These are the activations of a small neural network, seen along a few directions. Each row is one input.
Each table varies a few parts of the input and shows all the possible inputs, shuffled.
Descriptions start from the smaller parts, as in this example, which fits no table here: one of 2 separate values, together with either a single point or one of 11 places along a line or (one of 6 places along a line, together with one of 8 places around a ring).
Shared parts are said once, and a part with two or three values counts as separate values.
In the rows, zero is written as 128.

Other details of the inputs vary at random and push rows far along two fixed directions, the same in every table; ignore that.

Table:
r1: [121 133 129 124 147 134 133 126 122 112 123 153]
r2: [124 129 116 138 145 124 138 127 128 121 135 127]
r3: [120 137 125 144 130 125 150 120 126 129 127 122]
r4: [121 117 123 132 153 134 133 135 124 111 130 144]
r5: [118 137 120 142 134 126 143 127 121 126 122 131]
r6: [115 124 128 135 142 136 138 135 117 116 117 148]
r7: [126 133 121 128 153 124 130 125 126 119 130 142]
r8: [125 126 126 123 154 133 131 129 124 112 131 151]
r9: [124 145 122 130 139 124 138 119 126 122 128 136]
r10: [115 113 125 135 146 131 137 138 120 112 125 143]
r11: [172  99 132  98  80 113  98 189 177 145  96 126]
r12: [116 131 123 140 141 127 137 131 119 123 115 140]
r13: [119 147 125 139 132 126 140 122 123 126 123 137]
r14: [121 124 118 137 152 124 132 131 126 118 128 136]
r15: [126 145 126 132 135 123 144 111 131 125 132 127]
r16: [123 125 130 141 131 124 155 123 127 121 141 110]
r17: [182 108 134  99  76 114 106 175 188 150 112 109]
r18: [125 147 138 138 125 128 153 114 126 124 133 121]
r19: [121 147 130 141 128 124 146 115 128 128 127 129]
r20: [184 117 132  88  81 114  98 176 184 147 109 124]
r21: [117 142 128 137 139 126 134 126 121 123 116 146]
r22: [123 136 133 142 127 128 156 120 124 125 133 115]
r23: [173 113 146  91  75 127  97 184 175 141  89 145]
r24: [120 125 122 143 134 120 149 123 128 125 135 117]
r25: [129 129 129 138 138 126 151 120 131 120 146 111]
r26: [133 138 132 130 139 125 149 114 131 120 147 117]
r27: [117 125 117 141 138 121 142 131 124 122 131 126]
r28: [105 101 137 103  94 164  21  68  61 180 170  82]
r29: [104 107 149 101  85 169  29  65  57 177 168  77]
r30: [122 140 124 129 146 125 132 122 124 119 121 145]
Description of these inputs: one of 5 places along a line, together with one of 6 places around a ring.
Changing only the place on the ring of 6 turns r20 into r13. The same change can be made to r26. Which row results?
Answer: r18
Change only the place on the line of 5 in r10. List by row number the other rows that result.
Answer: r11, r16, r24, r27
Change only the place on the line of 5 in r15. List by row number the other rows that result.
Answer: r1, r9, r29, r30

Table:
r31: [142 121 130 122 126 121 126 146 150 125 118 139]
r32: [147 133 131 121 116 121 136 138 151 129 126 127]
r33: [101 135 123 150 152 130 148 103 101 121 142 123]
r34: [143 124 133 123 117 119 137 145 149 126 124 121]
r35: [141 124 130 120 123 129 129 152 145 122 117 140]
r36: [147 134 132 121 117 120 135 139 151 129 126 127]
r37: [133  96 148  86  60 159  23 108  98 183 144  87]
r38: [137 128 125 120 120 119 128 150 143 126 111 141]
r39: [143 137 130 126 112 119 135 140 149 132 119 127]
r40: [135  96 145  86  61 158  22 107  98 184 146  87]
r41: [105 134 119 148 159 129 144 102 104 118 148 120]
r42: [103 145 125 147 150 133 147  97 102 123 140 127]
r43: [108 144 121 144 156 132 144  96 105 120 147 125]
r44: [141 122 132 123 124 127 128 149 149 124 117 138]
r45: [145 123 129 124 118 118 137 144 150 128 127 122]
r46: [145 134 134 120 115 122 137 138 151 128 123 126]
r47: [143 125 126 117 123 125 128 151 143 123 119 141]
r48: [141 122 132 123 124 123 128 146 147 125 111 139]
r49: [144 124 132 125 116 121 138 144 147 127 120 122]
r50: [143 123 131 123 116 121 139 144 150 127 125 122]
r51: [139 123 132 116 124 119 128 145 148 123 114 140]
r52: [102 146 121 149 148 132 147  97 103 122 141 128]
r53: [ 93  97 133 114 104 166  30  72  51 173 169  80]
r54: [144 137 134 124 114 120 136 141 147 132 118 126]
r55: [146 134 133 121 113 124 138 137 149 130 119 127]
r56: [ 98 133 124 148 160 133 138 105 101 118 132 140]
r57: [104 132 119 148 166 137 135 107 104 116 141 137]
r58: [ 97 134 123 143 160 129 138 104  99 118 131 141]
r59: [144 124 133 125 116 120 137 145 147 127 120 122]
r60: [141 122 129 117 125 117 126 145 148 125 117 140]
r61: [146 125 125 123 120 119 136 144 151 129 126 120]
r62: [100 136 120 152 151 129 147 103 102 120 143 123]
r63: [101 135 124 151 153 129 147 104 100 120 142 122]
r64: [140 124 130 114 123 122 129 148 145 122 115 141]
r65: [100 136 121 153 151 128 146 104 101 120 143 122]
r66: [141 125 129 116 122 127 129 152 143 121 117 141]
r67: [138 125 127 126 121 120 126 148 148 128 111 139]
r68: [142 126 129 126 115 120 139 145 147 131 120 122]
r69: [144 123 126 121 129 121 125 146 150 126 116 137]
r70: [145 123 128 123 117 119 137 143 150 128 127 122]
r71: [103 145 125 147 150 134 148  96 102 123 141 128]
r72: [103 131 122 148 163 137 137 107 103 115 142 140]
r73: [100 136 119 152 150 130 147 103 102 121 143 123]
r74: [107 143 126 145 154 130 144  97 104 118 148 127]
r75: [145 134 135 120 115 122 136 139 150 128 123 126]
r76: [104 144 129 145 153 132 145  97 103 117 145 126]
r77: [108 145 122 145 157 130 143  97 105 120 147 124]
r78: [142 124 125 117 128 117 125 145 149 126 115 138]
r79: [100 135 118 151 149 131 148 102 103 121 143 123]
r80: [140 121 133 121 125 123 127 146 149 124 115 139]
r81: [132  99 148  90  60 157  22 110  95 187 138  87]
r82: [139 128 123 121 119 125 128 153 142 125 112 141]
r83: [ 98 136 121 142 158 132 139 107  96 117 132 142]
r84: [103 135 115 141 163 136 137 109  98 114 140 139]
r85: [143 137 129 125 111 120 136 140 149 132 119 127]
r86: [139 125 127 129 121 125 127 151 147 128 113 139]
r87: [143 123 130 124 115 122 140 142 148 128 121 123]
r88: [145 125 123 120 127 127 126 152 146 125 119 137]
r89: [140 123 131 118 123 120 128 145 146 125 110 140]
r90: [149 135 128 121 120 120 133 139 151 130 124 124]
r91: [146 124 124 123 120 120 137 143 151 129 126 120]
r92: [142 125 128 118 121 127 130 151 141 123 112 141]
r93: [143 124 131 124 115 121 139 143 148 128 120 122]
r94: [143 137 131 126 113 118 134 141 148 131 119 126]
r95: [146 135 136 123 115 121 136 139 148 128 119 126]
r96: [143 124 132 123 117 120 138 144 149 126 125 121]
r97: [133  86 145  90  64 154  21 114  96 182 148  82]
r98: [103 133 120 144 161 138 137 109  99 114 142 141]
r99: [ 96 135 119 145 158 128 136 104 100 117 132 141]
r100: [105 144 128 146 152 133 146  96 102 119 141 127]
r101: [139 127 125 125 120 126 128 154 144 126 113 140]
r102: [105 143 127 146 151 134 147  96 102 119 141 127]
r103: [101 134 123 146 159 140 139 109  97 114 136 141]
r104: [140 127 128 123 122 128 129 153 143 127 112 140]
r105: [145 123 127 123 117 120 138 143 151 128 127 123]
r106: [142 125 128 125 114 121 140 144 148 132 120 123]
r107: [102 135 116 139 164 131 136 106  99 115 139 139]
r108: [140 124 130 127 123 126 128 150 146 129 112 139]
r109: [140 127 127 119 121 126 130 153 141 126 112 141]
r110: [101 131 125 149 161 139 138 107 101 115 135 139]
r111: [ 89  96 135 105 107 167  22  75  46 168 161 102]
r112: [143 123 131 122 115 122 139 143 150 127 125 122]
r113: [149 135 127 120 118 121 135 138 152 131 125 124]
r114: [140 125 130 116 122 122 129 148 143 123 111 141]
Changing only one part turns r100 into r75. The same change can be made to r95. Which row results?
Answer: r76
Changing only one part turns r40 into r113. The same change can be made to r47. Which row results?
Answer: r84
Changing only one part turns r90 into r39. The same change can be made to r78. Which row results?
Answer: r99
Describe the family of inputs behind these rows.
Answer: one of 6 places along a line, together with either one of 6 places around a ring or (one of 2 separate values, together with one of 4 places along a line)
A walk changes only the place on the ring of 6. It starts at r47 and steps to r98. List the rest of the walk in order.
Answer: r72, r31, r60, r111
A walk changes only the place on the ring of 6. It starts at r82 and steps to r38. List the rest of the walk in order.
Answer: r99, r67, r86, r101
Change only the place on the line of 6 in r46. List by row number the other rows that result.
Answer: r32, r42, r43, r85, r102
A walk changes only the place on the line of 4. It starts at r59 and steps to r49. List the rest of the walk in order.
Answer: r93, r87
